Each row below is a small network's average activation on inputs in which a field has the value named, seen along a few directions.
Related values have similar rows: they may be neighbours, one step apart, or belong to one group.
(in the rows, 500 means zero)
Strong random noise was added to every row along 9 fixed directions; ignore it. To show where, here is one row again and again, with new noise each time:
[482 518 567 482 511 460 465 474 671 494 461 345 606 513 671 439 550 430
 517 436]
[394 445 544 494 550 482 534 433 480 383 540 588 606 477 375 449 625 553
 491 592]
[195 380 490 508 482 513 764 545 416 170 566 633 546 458 393 499 726 567
 410 729]
[500 423 651 489 573 671 460 598 443 638 448 400 418 336 471 623 333 350
 574 318]
[611 408 431 588 317 471 476 465 476 267 487 373 488 521 461 565 311 703
 474 476]
[519 562 441 572 466 452 448 279 644 538 599 796 665 618 277 444 502 662
 561 669]
[620 367 460 722 105 540 580 705 499 355 415 473 493 446 449 666 323 544
 580 454]
[309 515 517 493 484 555 658 547 674 467 510 471 512 504 667 525 548 398
 491 546]
[383 574 565 378 451 361 615 142 524 225 747 655 400 425 644 221 610 543
 595 518]
[435 482 588 587 395 546 623 529 516 454 531 589 366 334 600 524 500 319
 580 458]
[660 478 479 644 395 529 513 484 480 617 482 586 343 334 463 624 290 435
 558 383]


PIP, 25 values:
rol: [671 489 562 806 691 404 266 444 555 685 329 587 579 408 421 555 695 268
 415 531]
gipi: [516 534 472 510 534 580 379 484 695 757 531 708 561 576 486 546 447 472
 560 638]
pagu: [428 532 244 302 427 513 644 607 700 554 528 215 513 622 674 556 346 661
 424 458]
zerum: [539 541 553 382 674 568 297 566 688 838 238 231 848 672 502 503 516 438
 490 352]
miduv: [545 516 534 245 349 512 615 499 507 556 621 667 695 588 335 412 479 725
 662 368]
rel: [415 572 555 492 556 623 541 490 654 529 460 445 431 482 680 531 462 336
 494 473]
tisef: [613 449 481 681 339 538 500 555 369 494 580 785 437 567 186 620 303 636
 568 580]
debu: [762 493 441 912 507 325 258 468 322 357 391 722 382 308 295 559 691 344
 350 702]
renez: [505 380 654 396 634 564 364 537 248 502 504 595 542 352 306 465 549 490
 569 505]
kibu: [684 555 302 539 367 409 479 456 439 614 560 490 378 468 423 527 258 648
 520 400]
naso: [624 484 505 426 327 488 523 589 423 418 478 437 609 570 470 494 393 676
 553 384]
zudir: [497 563 290 334 451 552 690 578 624 720 517 433 588 657 535 613 447 610
 490 529]
mati: [483 552 420 577 447 395 526 363 382 267 610 669 472 632 451 384 672 620
 484 683]
gov: [588 540 297 458 427 301 568 460 560 652 438 521 459 513 734 463 493 553
 462 468]
zibi: [705 592 447 615 475 257 314 299 544 548 559 569 460 532 644 367 478 552
 505 522]
lilut: [498 551 470 544 185 521 605 591 564 212 506 315 388 635 824 467 489 461
 535 526]
nede: [529 623 360 619 508 419 739 511 640 690 524 754 391 439 635 567 564 378
 428 585]
vudez: [358 505 526 431 536 478 449 422 283  72 562 428 320 432 493 362 644 558
 388 559]
fibu: [464 678 551 516 548 599 341 265 724 518 745 730 531 791 400 451 461 581
 641 778]
kode: [412 487 324 546 366 376 854 377 327 330 643 774 211 353 444 501 459 584
 447 557]
femim: [557 493 631 730 521 413 303 471 509 385 357 463 573 547 503 402 699 337
 463 544]
bafe: [472 545 456 564 309 501 387 550 549 257 486 333 452 661 535 433 466 595
 500 531]
puzom: [303 414 443 210 534 492 518 481 422 153 511 232 602 683 627 376 537 796
 330 613]
mibob: [351 667 732 639 698 643 182 375 730 294 561 419 498 885 692 452 469 437
 407 711]
vug: [588 491 542 687 366 745 355 726 494 693 475 464 485 678 338 772 211 477
 643 531]
The values of PIP form 5 separate groups.
Question: Which other values are in the same group as zudir? Give them in the order they are listed.
Answer: mati, lilut, fibu, vug
Question: Which other values are in the same group as nede? Give them in the order they are listed.
Answer: miduv, tisef, naso, mibob
Question: Which other values are in the same group as rol? Give them in the order they are listed.
Answer: zerum, rel, kode, femim
Question: Which other values are in the same group as puzom? Give them in the order they are listed.
Answer: gipi, renez, gov, zibi

SEDUV, 9 values:
bil: [597 399 465 470 569 471 336 356 398 493 447 365 632 501 208 502 314 737
 485 323]
dure: [667 509 605 377 585 433 391 527 283 648 452 368 365 149 491 371 492 340
 579 183]
fazov: [445 439 377 198 754 635 647 499 478 777 591 453 381 384 524 684 158 625
 418 361]
guf: [482 488 809 515 446 600 510 737 562 836 424 713 679 389 498 457 666 166
 754 400]
dus: [367 377 240 233 631 678 746 634 402 838 482 597 580 628 187 746 325 775
 434 565]
zisud: [599 625 275 293 532 337 824 466 438 662 533 429 340 452 729 480 565 505
 385 326]
mib: [669 547 423 612 505 308 551 446 428 569 466 655 395 364 577 446 740 355
 454 552]
ralu: [288 436 602 584 677 755 538 707 558 453 373 213 358 441 629 743 449 265
 331 505]
bura: [325 524 457 288 712 470 577 404 454 431 546 205 325 416 704 404 436 507
 424 390]
The values of SEDUV form a star with 3 arms.
Question: Which values are neighbours of guf? Give them in the order they are listed.
Answer: fazov, dus
Question: Which values are neighbours of dure? Give them in the order they are listed.
Answer: mib, bura
